Each row below is a small network's average activation on inputs in which a field has the value named, seen along a few directions.
Related values have similar rows: they may be neighbours, one step apart, or belong to one group.
In the rows, zero is written as 500.
Random noise pushes rows far along 8 fixed directions. That doesn't count. These rows show it; they differ only by the noise:
[396 435 387 174 343 259 814 516 555 356 152 348 653 550 382 277 620 422
 470 797 723 507]
[521 523 554 339 537 589 696 440 650 343 560 515 517 550 450 593 553 646
 564 581 458 322]
[561 435 476 213 423 667 677 666 666 455 375 459 412 365 511 357 414 175
 814 521 673 464]
[549 485 497 420 415 575 407 384 389 710 648 541 355 516 485 705 515 500
 607 469 473 471]
[598 462 355 169 358 614 477 346 570 528 577 602 506 563 258 603 479 470
 789 725 588 427]
[470 538 556 419 528 588 604 568 384 622 466 366 268 346 651 501 580 386
 537 376 501 481]
[642 378 760 771 282 482 510 421 618 771 607 372 346 665 745 644 297 516
 385 260 724 400]
[637 481 404 512 456 524 397 211 408 581 412 265 389 434 327 349 432 554
 537 716 962 618]
[709 448 491 511 423 626 511 253 616 452 501 332 426 526 366 490 282 644
 637 673 966 479]
[375 539 500 430 509 377 681 471 227 522 371 308 375 432 587 604 634 647
 383 524 539 540]


Values of SEPU:
bofub: [474 719 390 541 586 610 573 495 613 369 437 319 478 383 490 294 490 563
 472 555 569 444]
zaman: [639 521 386 534 522 507 591 329 563 358 459 400 565 629 431 497 453 810
 473 653 712 530]
kibat: [490 540 577 488 451 621 633 668 414 659 538 424 257 436 753 654 372 582
 600 315 551 452]
tobi: [508 470 447 718 649 423 279 649 170 530 515 492 446 354 656 509 484 491
 448 329 558 778]
vep: [469 541 551 707 690 548 246 380 427 420 674 612 562 476 376 614 415 785
 442 531 386 510]
pab: [475 674 323 450 549 556 551 361 505 328 400 250 458 418 389 291 576 544
 389 675 661 409]
buged: [439 754 509 436 813 654 734 453 290 305 400 178 278 264 583 399 623 876
 407 588 628 385]
buf: [613 521 360 524 408 463 360 239 322 593 665 548 450 685 503 780 529 771
 435 554 553 440]
bov: [563 569 434 484 570 633 542 610 445 516 550 454 398 409 637 496 468 552
 610 355 496 535]
zada: [512 602 548 670 835 729 397 365 455 362 570 422 386 259 385 472 480 662
 468 511 446 524]
fumi: [455 718 572 555 692 769 570 601 742 472 653 467 429 410 556 313 628 361
 434 284 141 335]
rimo: [686 667 379 515 461 965 370 306 527 554 768 425 215 433 442 770 280 557
 753 463 567 357]
zut: [585 508 647 711 450 594 583 631 590 418 466 385 387 439 638 583  89 620
 657 417 769 507]
diba: [420 474 349 265 254 299 419 409 363 615 394 560 591 646 301 623 551 500
 469 723 445 425]
suput: [506 674 622 538 662 756 546 482 375 699 616 385 164 382 699 606 586 648
 450 312 366 434]
lor: [487 557 671 638 652 694 652 645 630 312 591 546 469 388 579 631 331 602
 623 405 383 447]
foni: [415 565 647 682 595 455 696 727 801 142 494 482 689 580 655 521 425 631
 313 342 355 319]
zim: [578 538 358 354 426 616 613 352 303 523 293 220 252 368 450 521 390 586
 667 673 952 549]
zab: [521 488 407 579 622 376 525 436 503 449 318 359 549 518 457  95 698 413
 256 564 616 618]
nuko: [401 691 460 188 571 463 812 444 497 389 230 212 405 477 525 236 862 628
 246 711 534 244]
A value of SEPU combines one of 5 hidden first parts with one of 4 second parts; all combinations occur once.
Changing only the second part turns foni into tobi. pab has the same second part as foni; what does that change turn pab into? -> buf
Changing only the second part turns bov into zut. zaman has the same second part as bov; what does that change turn zaman into? -> lor
Changing only the second part turns zim into zada. buged has the same second part as zim; what does that change turn buged into? -> vep

Values of DITE:
laz: [479 620 467 541 822 477 500 341 516 200 609 540 664 532 387 437 781 821
 275 588 257 392]
gub: [688 549 610 551 527 804 534 351 639 585 584 320 201 417 543 528 299 598
 649 473 799 335]
pefet: [456 575 523 491 411 551 524 477 374 583 515 368 329 493 542 707 472 625
 448 470 491 368]
gid: [613 527 538 526 632 604 406 463 611 552 491 451 466 387 491 163 553 398
 511 524 600 539]
gekuz: [610 674 474 619 568 623 361 288 736 648 546 304 443 473 394  45 614 496
 334 593 641 378]
rek: [540 379 435 631 355 266 409 479 516 633 378 474 613 630 545 272 503 304
 318 476 666 647]
gizu: [516 332 548 523 407 286 365 550 481 624 445 648 678 590 515 360 568 287
 435 477 493 642]
vazus: [396 424 444 586 487 284 441 561 286 580 465 570 570 551 596 583 637 415
 341 380 305 665]
zudu: [463 531 518 311 328 463 438 410 458 893 503 453 347 537 479 380 673 263
 437 509 494 366]
kov: [628 488 520 457 615 646 560 466 618 307 570 590 505 467 452 528 446 606
 659 523 576 489]
vumu: [506 626 380 375 554 708 432 425 500 503 523 432 381 372 346 429 515 413
 616 644 517 445]
sima: [672 611 502 583 562 864 362 542 654 571 638 421 276 342 570 391 277 349
 705 329 601 432]
bolag: [437 650 663 657 616 590 652 509 555 522 484 236 308 387 682 383 624 473
 258 322 443 377]
girin: [405 591 437 463 586 414 428 452 555 436 585 675 727 583 332 425 693 616
 417 632 180 482]
lif: [422 482 564 389 530 514 678 583 552 434 372 458 499 430 503 410 594 384
 532 543 500 498]
DITE is arranged as 5 separate groups.
List the group mates of vumu, in the order listed. -> pefet, bolag
List the group mates of sima, in the order listed. -> gekuz, girin
List the group mates of gid, in the order listed. -> gizu, kov
List the group mates of vazus, in the order listed. -> laz, rek

Values of RUV:
fadul: [575 606 638 530 626 656 785 599 731 388 393 276 393 411 709 180 522 491
 439 420 660 360]
kemif: [565 502 507 502 569 532 571 484 535 424 522 477 505 496 533 483 496 632
 511 501 569 460]
sab: [506 548 492 450 445 500 514 509 652 502 534 488 566 586 456 484 482 590
 484 591 480 374]
raku: [482 583 525 384 638 758 557 650 525 485 520 465 338 259 507 445 494 282
 701 435 382 468]
gazu: [439 358 588 583 522 324 422 543 482 547 418 603 609 496 485 348 606 326
 398 488 457 630]
lak: [468 488 596 606 576 564 427 483 533 405 597 582 522 476 468 597 481 539
 497 474 427 462]
fusi: [524 482 512 543 660 587 635 687 592 180 429 479 549 378 591 491 400 469
 584 419 502 563]
rutok: [416 481 546 510 689 497 606 639 326 362 360 479 461 282 544 455 555 473
 527 481 482 680]
lefa: [394 689 467 467 706 590 483 508 532 501 526 449 463 369 465 261 722 476
 381 509 279 411]
fov: [504 509 439 508 508 436 563 446 241 543 361 304 376 435 603 483 465 596
 468 498 754 643]
vulib: [521 425 646 591 451 431 586 500 403 452 486 478 440 563 618 768 349 704
 490 449 632 503]
bul: [507 587 475 411 405 598 565 520 679 477 615 576 513 572 464 624 469 588
 593 518 356 303]
bimur: [619 339 485 534 184 421 355 517 705 757 496 535 558 702 562 361 380 148
 496 364 637 449]
demop: [348 415 562 586 425 277 476 548 423 547 413 549 597 553 519 535 533 381
 360 438 411 603]
gis: [618 532 485 563 560 633 597 523 656 357 484 392 468 471 557 394 391 498
 523 454 622 472]
RUV is arranged as 5 separate groups.
List the group mates of fusi, in the order listed. -> bimur, gis
List the group mates of gazu, in the order listed. -> rutok, vulib
List the group mates of fov, in the order listed. -> fadul, kemif
List the group mates of raku, in the order listed. -> lak, demop

Values of PIP:
ger: [455 478 315 360 558 358 618 490 324 306 255 457 563 440 411 376 639 486
 473 689 579 667]
sida: [382 684 516 487 490 420 620 350 444 378 542 394 494 612 440 678 559 927
 282 652 436 297]
mumu: [443 551 438 504 613 399 547 496 527 331 435 476 641 539 459 317 648 531
 313 549 390 433]
duvel: [633 538 376 415 420 645 429 360 679 493 703 606 527 639 385 655 446 526
 626 541 467 373]
sek: [472 383 476 392 567 496 660 469 437 170 392 523 635 433 366 681 392 632
 693 681 621 620]
vuz: [386 379 621 378 457 350 487 562 574 568 538 698 639 633 483 536 697 332
 389 460 229 407]
kili: [674 535 463 656 477 719 378 362 554 635 717 483 375 566 541 666 288 615
 615 409 613 491]
gok: [529 641 439 342 571 820 504 586 556 505 517 453 323 278 439 427 412 414
 774 524 478 432]
dat: [468 447 511 605 717 573 521 612 164 384 343 401 324 164 540 556 327 599
 725 516 744 814]
rigod: [531 533 508 591 514 383 462 365 374 542 435 318 434 512 568 329 630 555
 252 499 651 506]
gidig: [307 493 309 203 453 371 595 776 249 360 383 613 603 462 528 724 512 529
 613 548 305 595]
sanu: [505 415 678 596 533 391 660 526 670 403 421 514 601 520 538 381 528 479
 400 508 518 511]
zesa: [501 447 411 310 540 512 641 621 505 237 427 648 621 484 445 625 403 644
 755 603 532 586]
keve: [455 533 351 383 444 409 491 478 357 502 534 564 603 589 428 679 473 687
 559 600 411 553]
rim: [568 519 549 557 683 511 363 266 623 346 550 545 608 487 237 338 597 697
 456 741 627 471]
pudeg: [448 532 439 635 458 417 324 252 404 565 578 512 583 619 295 628 568 646
 353 611 414 524]
guzi: [582 506 508 583 589 546 377 442 461 521 525 456 487 407 524 388 501 531
 487 482 651 549]
piduv: [518 323 401 467 408 384 501 724 429 516 267 568 555 378 560 307 382 137
 693 466 719 834]
fupo: [404 564 520 504 552 614 521 545 443 489 556 403 374 419 539 625 492 525
 489 407 422 384]
lefe: [543 573 505 723 633 465 367 306 591 395 478 416 627 490 255 222 532 586
 350 694 553 598]
A value of PIP combines one of 5 hidden first parts with one of 4 second parts; all combinations occur once.
Changing only the second part turns kili into piduv. gidig has the same second part as kili; what does that change turn gidig into? -> guzi
Changing only the second part turns sek into ger. vuz has the same second part as sek; what does that change turn vuz into? -> rigod
Changing only the second part turns pudeg into duvel. fupo has the same second part as pudeg; what does that change turn fupo into? -> mumu
Changing only the second part turns sida into rim. lefe has the same second part as sida; what does that change turn lefe into? -> sanu

Values of FUBOP:
foliz: [601 471 543 719 489 452 563 483 621 411 422 341 541 510 553 377 379 528
 416 462 695 548]
zogi: [497 467 618 653 597 428 486 279 414 512 636 589 530 607 480 681 641 704
 325 457 359 515]
ved: [545 502 551 459 581 439 548 369 538 455 614 520 591 595 483 534 655 756
 421 567 491 403]
bigum: [343 551 470 192 431 504 496 645 682 571 503 730 630 542 346 413 697 233
 592 604 130 402]
lan: [535 502 454 705 279 382 405 492 487 642 557 464 532 628 602 566 344 489
 427 392 590 538]
gof: [577 550 516 467 512 659 680 627 657 438 421 355 374 485 684 393 373 499
 516 415 620 384]
lir: [523 482 745 649 467 437 804 541 516 394 419 350 422 583 751 673 336 859
 391 423 664 401]
dadiz: [310 573 414 394 455 371 663 555 415 444 320 325 513 510 488 505 542 595
 340 624 480 439]
lilav: [730 405 553 480 339 741 367 460 895 567 771 695 529 680 485 539 320 283
 696 341 522 258]
sur: [480 440 642 712 716 589 368 611 365 502 426 435 336 194 570 361 461 275
 519 362 593 689]
FUBOP is arranged as 4 separate groups.
List the group mates of ved, in the order listed. -> lir
List the group mates of dadiz, in the order listed. -> bigum
List the group mates of lilav, in the order listed. -> foliz, lan, gof
